Look-ups in named tables: a row name and a column name give one cell, copied from the table.

kugi:
	viron	sov	buz	zim	vil	dufizu
vem	59.72	55.44	52.69	44.05	43.27	59.28
fakod	33.87	33.36	38.91	49.74	57.51	33.79
meke	35.37	38.41	40.08	57.27	69.02	30.34
bubuv	84.77	62.38	68.46	35.09	34.24	85.86
mib	71.15	53.51	61.23	42.16	47.48	69.89
terepad	64.69	49.30	54.65	23.72	11.29	76.20
pimilas	49.86	45.05	45.88	32.73	23.97	58.10
fer	78.64	58.39	63.63	27.35	18.91	85.63
bug	52.27	37.12	48.55	27.92	22.23	62.98
kog	50.98	49.07	47.09	40.99	37.51	53.86
motin	73.42	52.30	61.85	33.24	32.32	77.42
tutivi	56.17	55.79	51.60	55.12	62.58	49.31
godati	46.43	34.59	45.45	32.67	30.27	55.07
rata	57.69	40.83	52.10	29.97	26.30	66.24

vil of mib is 47.48
zim of bug is 27.92
vil of terepad is 11.29
dufizu of bubuv is 85.86
viron of bubuv is 84.77
buz of fer is 63.63
viron of tutivi is 56.17
vil of meke is 69.02
sov of godati is 34.59
sov of pimilas is 45.05
zim of rata is 29.97
dufizu of fakod is 33.79
buz of terepad is 54.65
Row with the largest sov: bubuv

nulude
         til  votaba  kapadu
maf       92      30     125
rof       93     217     164
nemafek   88      62     185
kar      155     217     166
dav       84      46     175
vol      184     135     194
kileluz  184     137     165
ses      171     151     119
fafase   173     208     104
bege     134      56     194
punaz     83      21     134

ses, til -> 171
vol, kapadu -> 194
kileluz, votaba -> 137
fafase, kapadu -> 104
kileluz, kapadu -> 165
vol, votaba -> 135
punaz, til -> 83
kileluz, til -> 184
kar, til -> 155
kar, votaba -> 217

Table nubetez
,vabodur,talive,dosoz,pab,vopebe,rezub,gulam,buzogev,beda,nufig
bosili,110,173,104,140,57,72,145,108,178,185
larin,157,157,178,128,209,167,121,194,117,108
kas,80,186,94,90,65,34,86,125,181,182
nav,88,210,96,126,12,9,140,113,111,111
ged,113,202,176,55,211,87,42,238,47,22
dib,135,176,125,170,67,96,184,117,131,135
rupo,91,197,105,109,56,33,113,130,133,131
sulod,190,121,175,186,199,225,185,154,177,181
namera,184,160,189,177,187,184,184,182,75,67
savu,136,140,150,108,196,157,92,170,199,197
las,115,190,120,137,68,65,147,131,118,117

larin, nufig -> 108
sulod, vabodur -> 190
ged, vabodur -> 113
savu, rezub -> 157
bosili, gulam -> 145
bosili, vabodur -> 110
sulod, talive -> 121
rupo, nufig -> 131
las, dosoz -> 120
ged, nufig -> 22
las, beda -> 118
nav, talive -> 210
savu, gulam -> 92
rupo, beda -> 133
sulod, nufig -> 181
bosili, beda -> 178
las, pab -> 137
sulod, rezub -> 225

vumog =
         tozu  kikasop  tavu   fab  sodeb   ser  taza
nivofos  5005     4776  6293  7360   3399  5188  6184
gub      4991     5012  6483  6889   4184  4228  5186
lupezov  5369     4892  7460  6162   5476  6959  4307
bisadet  5584     5347  6612  6519   4074  5425  4926
likife   4969     4170  6187  6743   3750  6555  6446
meten    4599     4635  5947  7244   3081  4666  4859
lonopo   5430     2805  5168  6897   4102  6880  6113
fenov    4982     4564  6823  6336   4615  4939  5654
goz      5931     3517  7813  5393   6756  8313  4020
babogi   4077     5313  6364  7559   2379  4000  5223
gimibar  4028     5104  4631  8737     10  3210  7677
fus      5582     5269  6597  6479   4715  4193  5773
mavuza   4079     4735  5765  7942   1452  4928  5452
vibov    5436     5621  8035  6674   4223  4364  5694

What is the sodeb of nivofos in vumog? 3399
What is the tozu of bisadet in vumog? 5584
What is the sodeb of bisadet in vumog? 4074
What is the ser of gub in vumog? 4228
What is the taza of meten in vumog? 4859
What is the tavu of vibov in vumog? 8035
What is the fab of gimibar in vumog? 8737
What is the tozu of nivofos in vumog? 5005
What is the tavu of mavuza in vumog? 5765
What is the kikasop of fenov in vumog? 4564
What is the tavu of gimibar in vumog? 4631
What is the taza of lupezov in vumog? 4307
What is the taza of fenov in vumog? 5654
What is the ser of babogi in vumog? 4000
What is the kikasop of babogi in vumog? 5313
What is the ser of meten in vumog? 4666

Table dek
         masi  ruzo  vut  mego  buvetug  fuvam  kelo
nul        61    58   77    88       59     38    50
fir        55    61   23    84       35     67    54
dapumez    93    45   64    40       11     33    43
pev        35    71   82    45       48     10    63
zamuzo     56    79   82    34       30      5    38
sizane     66    56   50    90       71     41    47
zadevek    33    56   19    30       73     88    46
tabep      53    55   32    16       65     74    51
vurig      74    59   59    41       63     42    44

What is the kelo of pev in dek? 63
What is the mego of pev in dek? 45
What is the vut of nul in dek? 77
What is the vut of dapumez in dek? 64
What is the mego of dapumez in dek? 40
What is the mego of vurig in dek? 41
Which row has the largest ruzo? zamuzo

pavu:
fields: tatek, regu, rarifo, koni, kodaze, kugu, modonif, motun, bidamel, dolizub
pof: [68, 89, 139, 89, 147, 179, 127, 123, 127, 70]
zin: [68, 110, 139, 109, 164, 164, 128, 125, 148, 67]
silir: [159, 204, 117, 197, 151, 83, 128, 129, 184, 147]
pev: [143, 212, 120, 206, 172, 81, 130, 130, 202, 129]
bub: [104, 47, 130, 48, 82, 200, 123, 118, 64, 116]
vipapes: [173, 142, 113, 139, 92, 121, 125, 122, 114, 172]
lol: [131, 63, 123, 63, 69, 184, 123, 118, 62, 142]
rig: [95, 183, 132, 179, 194, 109, 131, 129, 202, 83]
debes: [170, 191, 114, 185, 131, 90, 127, 127, 164, 162]
lun: [153, 212, 118, 206, 163, 78, 129, 130, 196, 140]
vem: [104, 194, 130, 190, 195, 99, 131, 130, 208, 91]
bunuziv: [92, 95, 132, 97, 131, 168, 127, 120, 117, 93]

What is the rarifo of zin in pavu? 139
What is the bidamel of debes in pavu? 164
What is the regu of rig in pavu? 183
What is the motun of debes in pavu? 127
What is the tatek of debes in pavu? 170
What is the koni of bunuziv in pavu? 97
What is the koni of debes in pavu? 185
What is the motun of lun in pavu? 130
What is the modonif of bunuziv in pavu? 127
What is the regu of zin in pavu? 110
What is the modonif of debes in pavu? 127
What is the rarifo of debes in pavu? 114
What is the koni of lol in pavu? 63
What is the kodaze of vipapes in pavu? 92
What is the kugu of vem in pavu? 99
What is the kodaze of lun in pavu? 163
What is the dolizub of pof in pavu? 70

